Each row below is a small network's average activation on inputs in which a field has the value named, seen along a few directions.
Related values have similar rows: they may be neighbours, one step apart, or belong to one group.
In the rows, zero is written as 500.
Random noise pushes rows far along 3 fixed directions. That doesn't count. These rows show it; they differ only by the noise:
[524 366 597 558 641 603 582 519 483 471 517 630 536 451 629 363 554 526]
[504 451 694 582 645 404 577 500 691 453 391 405 562 428 560 359 607 493]
[468 469 542 555 665 449 508 435 703 563 428 331 588 343 424 343 578 539]
[484 374 397 521 663 687 496 444 465 607 579 573 561 352 475 345 509 587]
[469 464 558 559 723 484 558 392 690 570 478 357 623 306 425 303 617 561]


Fuz, 15 values:
n1: [581 530 288 428 464 663 436 491 356 643 722 621 562 433 359 501 428 516]
n7: [445 569 315 624 315 292 310 455 524 559 369 247 465 503 315 575 397 476]
n2: [429 627 702 644 569 342 636 471 681 368 420 341 596 548 668 396 585 596]
n13: [469 475 500 556 444 398 488 543 679 545 384 348 559 462 465 449 494 451]
n9: [503 647 598 451 518 569 605 416 478 411 605 531 488 581 653 543 571 496]
n15: [616 496 545 458 459 475 537 453 437 405 598 632 427 578 474 506 533 466]
n5: [444 488 434 510 339 306 292 636 588 564 294 327 475 478 474 574 328 426]
n3: [428 579 185 288 381 578 300 437 502 651 494 241 580 275  79 527 416 518]
n14: [454 402 444 584 547 510 523 344 397 503 579 508 554 521 406 516 563 559]
n11: [652 523 583 505 491 522 571 467 455 493 573 658 405 527 442 554 555 472]
n4: [484 613 495 445 475 515 606 496 474 474 567 583 509 586 552 605 596 583]
n10: [343 530 322 455 500 436 317 526 433 543 421 321 421 558 483 588 352 517]
n8: [670 471 526 428 597 736 606 529 313 511 689 799 489 493 627 518 476 464]
n6: [379 656 607 452 674 411 611 337 654 573 640 282 538 415 363 474 649 575]
n12: [462 529 346 363 222 466 353 620 495 525 304 525 374 609 411 720 362 378]
The values of Fuz form 3 separate groups.
Which other values are in the same group as n4? Give them in the order they are listed.
Answer: n9, n6
Which other values are in the same group as n13? Give them in the order they are listed.
Answer: n7, n2, n5, n14, n10

Sen, 10 values:
l8: [644 256 475 498 202 535 350 804 374 504 479 796 304 718 707 642 320 311]
l9: [695 389 826 503 472 377 541 613 506 370 471 716 318 639 630 588 489 324]
l10: [447 480 304 613 498 547 403 527 440 608 556 377 574 507 490 395 414 628]
l3: [381 552 516 502 512 681 661 405 272 378 596 699 582 561 626 477 584 661]
l6: [590 542 674 464 475 754 706 559 210 285 660 965 366 740 821 571 519 559]
l4: [343 477 454 615 646 512 535 305 354 471 565 417 547 478 394 448 544 669]
l5: [471 289 181 511 455 690 367 583 476 704 516 562 415 373 490 535 396 425]
l2: [599 670 580 404 351 275 386 527 772 424 179 305 485 495 326 575 488 391]
l1: [397 376 267 496 536 528 312 586 477 651 458 379 507 399 509 474 333 479]
l7: [585 658 611 336 270 392 478 706 454 334 432 543 426 710 585 710 447 357]
The values of Sen form a ring.
Going along Sen from l4 by way of its neighbour l3, in what order are l10, l5, l1, l7 met?
Answer: l7, l5, l1, l10
How many steps from neighbour to neighbour lead from l9 to l6, at the fewest?
Answer: 3
